[-15   8   1   6] : fugat
[ 86 -41 -13  -1] : besup
[ 26 -33  20   5] : Kole
[ -8  21 -18  -3] : buzo
[-40  -3  15  12] : lufa
[ 9  8  8 17] : Rafo
[11 20 10  2] : nogo
after: [-40] => [-3]
after: [21] => [-18]

[ 43 -44  -3 -58  22  53 -38 -44  18  11 -16]  nusas
[-30   7 -12 -38 -83  46   8 -10  27  14  -6]  fes
[-43  -7  27  -2  36 -62  23  -4  26   6 -49]  Lizu
[-97  -7 -50   5  20 -35  34  35   9 -50 -35]  saz
after: [23] => [-4]
after: [43] => [-44]
after: [6] => [-49]
after: [8] => [-10]

[ 21  35  13  -5  30  -8  32 -49   9  -3 -39  41  20  12 -40  13 -14  32
  75  -1 -28  -7 -58  44   5 -11]  mubi
[ 66 -35  -8 -32  32  55   6  16 -20   4  16 -19  15  20  57  27  15 -56
  29 -20 -17 -18 -51  10  10  26]  pepev
[ 15  43 -38  23  44  15  -4  56  21 -15  38  22  14 -11 -85  -4  21 -25
  35  31 -42 -16  -1 -12  23  -5]  vegul
after: [27] => [15]
after: [-85] => [-4]
after: [-16] => [-1]

[ 17  25  47 -80  12  53 -63]  komam
[-32  -3 -48 -45 -20  41 -26]  nebi
[-55  16  42 -61 -32  52 -31]  pepi
after: [12] => [53]
after: [52] => [-31]
after: [16] => [42]

[-53  16  29  -7   6  28  35  35 -10  11 -13  -5  25 -18   7  47  23 -58
  10  29 -66   8  24 -33 -45  -8   0  35  74 -46  40  33 -45  -1  35 -44
 -77 -20  36  20 -50 -15  -7  29  -8  11  39  34  16 -10  25  13  30  16
  21   7] : piv
[ -2  55  14   2 -13  15   7   3  47 -20  19  34  -9 -47 -16 -28  15  44
 -24 -31   7 -14  -6   3  12 -22 -21  73 -21 -33   6 -26   8   2  -7   0
  21 -22   2  -5 -17  20  35   2 -16  38 -61  -4 -20  31 -23  17   9   6
 -12  20] : sarak
[  5  36   8   8 -11   6  -5  13  26 -22   8  24  -8 -17 -17 -41  -2  44
 -10  -6  10   2 -21  11  -6 -12 -31   8 -17 -23  -5 -20  13   0 -13   1
   9   6   7 -15  -5  10  20  10   0  34 -46  -6   6  11 -20  12   1 -16
 -27  13] : vuna
[-52  16  29  -7   6  26  33  36 -10  11 -12  -5  25 -17   8  48  21 -58
  12  29 -67   8  21 -35 -45 -10  -2  34  74 -43  40  33 -46   1  35 -44
 -79 -18  34  19 -50 -15  -9  30  -7  12  39  31  16  -9  24  12  30  16
  21   8] : dom
after: [-67] => [8]
after: [55] => [14]
find: [  5  36   8   8 -11   6  -5  13  26 -22   8  24  -8 -17 -17 -41  -2  44
 -10  -6  10   2 -21  11  -6 -12 -31   8 -17 -23  -5 -20  13   0 -13   1
   9   6   7 -15  -5  10  20  10   0  34 -46  -6   6  11 -20  12   1 -16
 -27  13] => vuna

[-37 -38 -43 -43 -30 -16] : guli
[57 53 43 45 32 46] : las
[-43  45 -33  60 -50  30] : Zoka
[-43  45 -33  60  68 -37] : Biz
[-47  44 -55  26  15  19] : sem
[-36 -42  43 -39 -38  -2] : tenaz
[ 34 -34   3 -54 -50  24] : rimuk
[-53 -54 -19 -28  -8  44] : roz
after: [-8] => [44]
after: [-34] => [3]
after: [-30] => [-16]
find: [ 34 -34   3 -54 -50  24] => rimuk
after: [-47] => [44]

[  0   0   7 -13  -3] -> galog
[  4   8 -56 -24  -1] -> Biv
[12 -9 16  7 -1] -> puga
[  5 -18   1   2  -5] -> rek
[-23   4  79  20 -24] -> siteg
[ 28  -3 -43  -2  -2] -> deti
after: [-23] => [4]
after: [-56] => [-24]
after: [5] => [-18]
after: [-13] => [-3]
after: [-43] => [-2]
after: [1] => [2]

[-55 -73  13 -30  11  30  60 -80  -7  -5  35   3 -19 -41  57  23   4  22
  33 -34 -22  54  16 -48 -21 -24   3   2  29 -44 -23 -18 -13  11  37 -30
 -37   3 -25 -48  91  13  84 -31 -10  23  19  -3]  balav
[-56 -70  21 -44   8  17  58 -90 -12  -4  43   1 -17  87  63  23   2  28
  36 -35 -18  51  19 -38 -30 -23  -2   4  30 -36 -22 -20  -9  17  39 -33
 -31  -7 -20 -53  94  10  82 -38 -14  35  21   1]  Sibev
[-55 -73  13 -30  11  30  60 -80  -7  -5  35   3 -19  84  57  23   4  22
  33 -34 -22  54  16 -48 -21 -24   3   4  27 -22 -17 -18  -8  26  37 -31
 -19 -18 -12 -50  83   3  69 -41 -17  44  22   4]  popib
[-51 -64  27 -51   4   4  51 -90 -14  -2  46  -2 -15  83  65  23  -1  33
  33 -33 -13  43  21 -26 -36 -21  -7   5  28 -26 -18 -19  -6  23  39 -32
 -23 -15 -21 -53  88   6  74 -42 -16  43  21   3]  Nus
[-56 -70  21 -44   8  17  58 -90 -12  -4  43   1 -17  87  63  23   2  28
  36 -35 -18  51  19 -38 -30 -23  -2   4  25 -17 -15 -17  -4  27  34 -29
 -16 -19 -10 -48  79   1  65 -40 -17  43  20   3]  feson
after: [-40] => [-17]
after: [69] => [-41]
after: [-64] => [27]

[-16   3  -6 -11   6  -5  16  -9   1   1   9  17   9  16 -16   8  -3  -1
  25  -3 -18   3   8  -3  -5  -6 -14 -21  -8   1  -3  11 -13] : garep
[-22 -14  -4 -10  -3   6  -9  16  -9   3   0  -4   0  -3  -7 -12   8  11
  -2  -3  13 -12  -3  -6   7  -9   1   5  16  11  -6  29   4] : Rovok
[  7  16  20   0   8  -6  12  -2   5 -19   5  -6   9   6  11   7  -2   7
  10   7  -4  -1  -6 -13 -10  10   4  -2  -9   2  -3  -2  -8] : Lomo
[-22 -14  -4 -10  -3   6  -9  16  -9   1   0  -4   0  -3  -7 -12   8  11
  -2  -3  13 -12  -3  -6   9  -9   1   5  16  11  -6  -4  -3] : zabez
find: [-22 -14  -4 -10  -3   6  -9  16  -9   1   0  -4   0  -3  -7 -12   8  11
  -2  -3  13 -12  -3  -6   9  -9   1   5  16  11  -6  -4  -3] => zabez
find: [  7  16  20   0   8  -6  12  -2   5 -19   5  -6   9   6  11   7  -2   7
  10   7  -4  -1  -6 -13 -10  10   4  -2  -9   2  -3  -2  -8] => Lomo
after: [-11] => [6]
find: [-22 -14  -4 -10  -3   6  -9  16  -9   3   0  -4   0  -3  -7 -12   8  11
  -2  -3  13 -12  -3  -6   7  -9   1   5  16  11  -6  29   4] => Rovok
find: [-16   3  -6 -11   6  -5  16  -9   1   1   9  17   9  16 -16   8  -3  -1
  25  -3 -18   3   8  -3  -5  -6 -14 -21  -8   1  -3  11 -13] => garep

